A small network was shown many inputs. Here are its activations along a few directions, one row for each input.
In each table, some parts of the input vary, and every possible input appears once, in random order.
A made-up example of a description, with smaller parts first: one of 6 places along a line, together with either a single point or one of 9 places along a line or (one of 2 separate values, together with one of 5 places around a ring).
Shared parts are said once, and a part with two or three values counts as separate values.
(in the rows, 128 means zero)

Other details of the inputs shift rows strongly along two fixed directions, in all tables alike. That doesn't count.
To show where, the next rows are all for the same input, with only those details redrawn:
[146 145  93 169 179 146 136 108  97 158  93]
[110 127 175 138  91 111 120 140 141 130 153]
[146 145  93 169 179 146 136 109  97 158  93]
[174  98 125 127 120  86 108 127 120 130  90]
[ 81 175 143 180 151 171 148 121 118 158 156]

Table:
x1: [103 119 137  96  90 127 153 162 130  94 172]
x2: [104 139 163 124  82 130  95 132 152 119 144]
x3: [121 115 143 102  97 143 150 163 153  90 177]
x4: [112 138 166 129  80 124 109 144 151 133 147]
x5: [178 113 124 121 114  91 101 126 119 127  86]
x6: [ 78 170 107 149 157 191 179 144 126 111 171]
x7: [ 98 155 112 136 162 209 170 137 128 125 194]
x8: [134 144  88 162 184 154 117  93  96 141  88]
x9: [ 67 170 130 171 150 187 125 110 128 147 149]
x10: [119 160  62 100 222 139 144 110 114 148 104]
x11: [152 109  96  53 136  75 134  98 152 124  97]
x12: [173  84  90  89 117 103 137 143 105  96 118]
x13: [166  88 123 126 126  88 102 120 122 124  90]
x14: [110 127 175 138  91 111 120 140 141 130 153]
x15: [ 99 113 165 135  93 121 110 137 153 130 151]
x16: [164 130  64 135 189 180 162 127 109 118 129]
x17: [150 103 117  51 140  99 148  95 133 127  72]
x18: [172  95 116 125 116  94 104 132 129 138  87]
x19: [106 143 172 126  86 122 100 128 141 112 146]
Q: Describe the family of inputs behind these rows.
A: either one of 3 separate values or one of 6 places along a line or (one of 2 separate values, together with one of 5 places around a ring)
Q: A walk changes only the place on the line of 6. It starts at x7 and steps to x16. List the rest of the walk in order.
A: x3, x6, x1, x12

Table:
x20: [ 90 120 138 135  96 122 105 157 129 103 162]
x21: [111 128 189 183  95  74 130 126 139 162 150]
x22: [198 100 111 108 116  98  94  98  99 118  61]
x23: [220  61  75 128 142 115  95 156 123  97 110]
x24: [108 139 171 123  76 143 105 113 160 139 129]
x25: [110 131 207 171 106  80 117 155 123 183 141]
x26: [105 155  50 140 218 169 192 103  79 155 105]
x27: [113 137 145  87 106 114 180 161 141 106 168]
x28: [178  98  86  57 143  81 124 103 148 142  66]
x29: [150 178  67 189 184 200 172 118  74 142  92]
x30: [109 175  64 170 229 181 111  91 111 149  91]
x31: [181  92 119 113 132  96  91  93 125 117  41]
x32: [ 99 115 163 143  72 133 130 138 117 111 141]
x33: [126  96 149  98 116 134 172 156 150 110 193]
x34: [ 31 219 128 138 190 205 193  96 115 163 191]
x35: [ 98 143 145 116  97 131  80 133 172 131 151]
x36: [ 80 130 166  77 127 107 145 116 166 121 144]
x37: [142  98 164 149  83 164 137 153 138 106 171]
x38: [208 101  74 117 131  91 101 160 112  92  87]
x39: [103 144 150 117 102 122  86 133 139 112 165]
Q: Describe the family of inputs behind these rows.
A: either one of 2 separate values or (one of 3 separate values, together with one of 6 places along a line)
Q: A walk changes only the place on the line of 6. It starts at x35 and steps to x30. List the rest of the walk in order.
A: x39, x20, x38, x23
Q: Change only the choice among 3 separate values in x34. List by row number the other rows that result.
A: x22, x39
